These are the activations of a small neural network, seen along a few directions. Each row is one input.
Each table varies a few parts of the input and shows all the possible inputs, shuffled.
A made-up example of a description, with smaller parts first: values(2) and (point or line(9) or (line(4) and ring(5))).
Shared parts are said once, and a part with two or three values counts as separate values.

Other details of the inputs vary at random and push rows far along two fixed directions, the same in every table; ignore that.

Rows:
r1: [ 2.89  1.49 -3.99 -6.36  1.91  2.57  7.89 -4.52  6.88  5.14 -3.27  2.08]
r2: [ 0.38 -3.41  1.35  3.49 -0.49 -1.09  1.31  1.92  0.24 -3.19  0.09  0.93]
r3: [-0.93 -0.66 -1.15  1.44  2.36 -2.01 -4.24  3.34  0.13 -0.33 -2.12 -3.54]
r4: [-1.69  0.75  2.59  0.17 -0.27  1.06  0.59 -1.28 -3.51  0.96  1.90  2.18]
r5: [ 4.85 -5.42 -6.48 -1.35  4.27  1.89  0.08 -1.13 -0.12 -1.67 -0.70 -2.46]
r6: [-1.47  1.57  2.68 -0.54 -2.54  0.89 -0.97 -0.36 -0.81 -0.99  1.05  2.69]
r7: [-2.14  4.12  0.57  0.43  0.28 -2.22  0.08 -1.81 -2.39  4.86  3.23  1.09]
r8: [-1.88  3.19  2.14 -0.90 -1.08 -0.74 -2.29 -0.91 -0.39  2.55  0.37 -1.56]
r9: [ 4.71  0.63  0.48  0.80 -2.80 -4.02  0.45 -2.13 -0.02  1.26  7.66  2.73]
r10: [ 3.50  1.70 -1.78 -0.17 -2.36 -1.28 -2.81 -2.73  0.15  0.17  4.89  1.59]
r11: [ 4.49 -4.26 -4.81  0.85  3.73  1.25 -4.24  2.27  0.91 -3.97 -1.96 -4.00]
r12: [-1.94  1.19  0.67  2.83 -2.46  0.16  1.41 -1.52 -2.40  3.15  1.03 -0.14]
r13: [ 0.86 -3.63 -5.28  0.50  3.75 -0.33 -2.79  4.44  2.24 -3.95 -3.38 -4.99]
r14: [-2.44  0.84  0.94  4.08 -4.81 -1.36 -2.10  0.28 -0.48  0.14  1.07 -0.90]
r15: [ 2.81  0.79 -1.26 -7.35  1.86  4.16  7.98 -5.30  5.49  1.60 -2.75  3.70]
r16: [-2.85  2.00  2.50  1.24 -2.41 -0.21  0.67 -0.78 -3.35  3.68  3.34 -0.12]
r17: [ 0.11 -4.12 -0.29  4.51 -1.31 -1.47  1.06  3.11  1.24 -1.85  0.22 -2.53]
r18: [-0.06  2.75  3.06 -0.19 -2.40 -2.70  2.31 -0.99  0.79  2.79  5.07  0.53]
r19: [ 0.53 -5.25  1.60  2.46  0.97 -0.98 -0.04  4.76 -0.42 -5.03  0.99 -0.86]
r20: [ 1.17 -2.03  0.31  1.37  2.97 -2.93 -0.04  2.66  0.46 -2.54  1.20  0.93]
r21: [-1.20  5.19  1.60 -1.07 -0.97 -2.45 -1.70 -1.13 -0.81  0.77  1.88  4.61]
r22: [-1.65  2.19  0.87 -0.01  0.19 -0.43  0.43 -1.52 -2.28  2.81  3.02 -1.23]
r23: [-0.14 -1.61 -1.11  1.47  4.41 -1.43 -1.55  2.55 -3.03 -2.11 -0.05 -0.54]
r24: [ 1.27  2.73 -1.22 -8.22  2.28  5.56  4.48 -5.44  4.10  2.54 -6.12  2.98]
r25: [-0.49 -2.18  0.94  2.96 -0.03  0.14 -2.55  3.11 -1.70 -3.38 -4.05 -0.95]
r26: [ 0.22 -4.45  0.52  2.65 -0.26 -0.73  0.55  3.86  1.04 -1.75  1.49 -3.17]
r27: [-1.78  3.36  3.04 -0.88  0.27 -0.76  0.48 -2.50 -3.52  1.60  3.45  2.65]
r28: [ 2.01 -2.79 -6.25 -4.83  3.08  4.53  2.41  0.39  5.27 -2.23 -6.00 -4.78]
r29: [-2.17  1.14  4.03 -0.11 -1.50  0.38 -2.58  0.37 -2.24 -0.19 -0.73  1.74]
r30: [-1.72  5.15  3.02 -1.05  0.16 -2.24 -2.76 -1.34 -1.70  2.34  0.04  3.98]
r31: [-0.93 -4.25 -0.56  4.36  1.63 -0.37 -0.84  3.28 -3.69 -4.47 -1.46 -1.72]
r32: [ 1.25 -4.22 -3.07 -0.65  3.76  1.06 -2.19  3.93  0.89 -6.84 -3.09 -3.55]
r33: [-2.26  2.07  1.86  2.07 -3.81 -0.09 -1.21 -0.89 -0.55  2.86 -1.66 -0.36]
r34: [-1.84  3.38  2.85  1.34 -4.74 -0.50  0.02 -1.74 -0.94 -0.06  0.58  4.42]
r35: [-2.50  1.03  3.09  1.45 -2.60 -0.08 -3.35  1.75 -1.62  2.05  0.18 -1.97]
r36: [ 1.03  1.04 -3.47 -6.76 -1.05  6.76  6.07 -4.01  6.12  3.29 -5.40  0.54]
Description of these inputs: values(4) and (point or (values(2) and line(4))).
- The inputs of r1 and r13 match in every part but the values(4) part. If r19 is changed in the same way as r1 into r13, which row does it become? => r6
- Which other rows agree with r25 in the values(4) part? List them by row number. => r3, r8, r11, r24, r29, r30, r33, r35
- Which other rows agree with r31 in the values(4) part? List them by row number. => r4, r5, r7, r12, r16, r22, r23, r27

Rows:
r37: [-1.16  2.34  2.59  2.83 -1.83 -3.81 -3.58  0.87 -3.11  0.48  4.97  0.22]
r38: [-0.29 -0.65  1.66  2.41 -0.50 -2.46 -0.90  1.82 -1.35 -1.11  3.07  0.15]
r39: [ 2.17 -4.27 -3.85 -0.19  1.79  1.96  1.35  1.31  2.46 -2.08 -3.02 -3.01]
r40: [-3.26  8.15  4.04 -2.80 -3.66  0.01  0.55 -4.80 -0.53  6.07  0.32  4.94]
r41: [ 1.04 -2.15 -1.63  0.55  1.81 -0.56 -0.56  1.66  0.42 -1.26  0.09 -2.40]
r42: [-1.41  1.46  4.48  4.13 -1.70 -5.12 -3.41  2.08 -3.97 -0.59  6.40  0.92]
r43: [ 1.95 -4.03 -3.93 -0.68  2.67  1.62  1.43  1.68  2.56 -1.80 -2.69 -3.09]
r44: [-0.04 -0.97  1.65  2.87 -1.32 -2.03 -0.98  1.46 -1.39 -1.44  2.60  0.17]
r45: [ 0.97 -2.08 -1.20  0.31  2.18 -0.26 -0.68  1.51 -0.21 -2.67 -0.35 -0.89]
r46: [-1.70  6.99  1.78 -6.75 -4.02  4.82  6.06 -7.87  3.67  7.11 -3.69  5.87]
r47: [-0.10  0.32  0.68  2.01 -0.95 -1.83 -3.18  1.04 -1.86 -0.61  2.32 -0.59]
r48: [-0.87 -3.19 -2.41 -0.42  2.91  3.37  0.63  1.48 -0.07 -1.43 -5.34 -3.08]
r49: [ 2.69 -1.93 -3.86 -4.26  2.61  4.30  3.28 -2.24  3.39 -0.66 -4.69  0.77]
- What is each input in this table made of? => values(3) or (values(2) and line(5))
- Change only the values(2) part in r43. List by row number the other rows that result. => r38
- Change only the line(5) part in r38. List by row number the other rows that result. => r42, r44, r45, r49
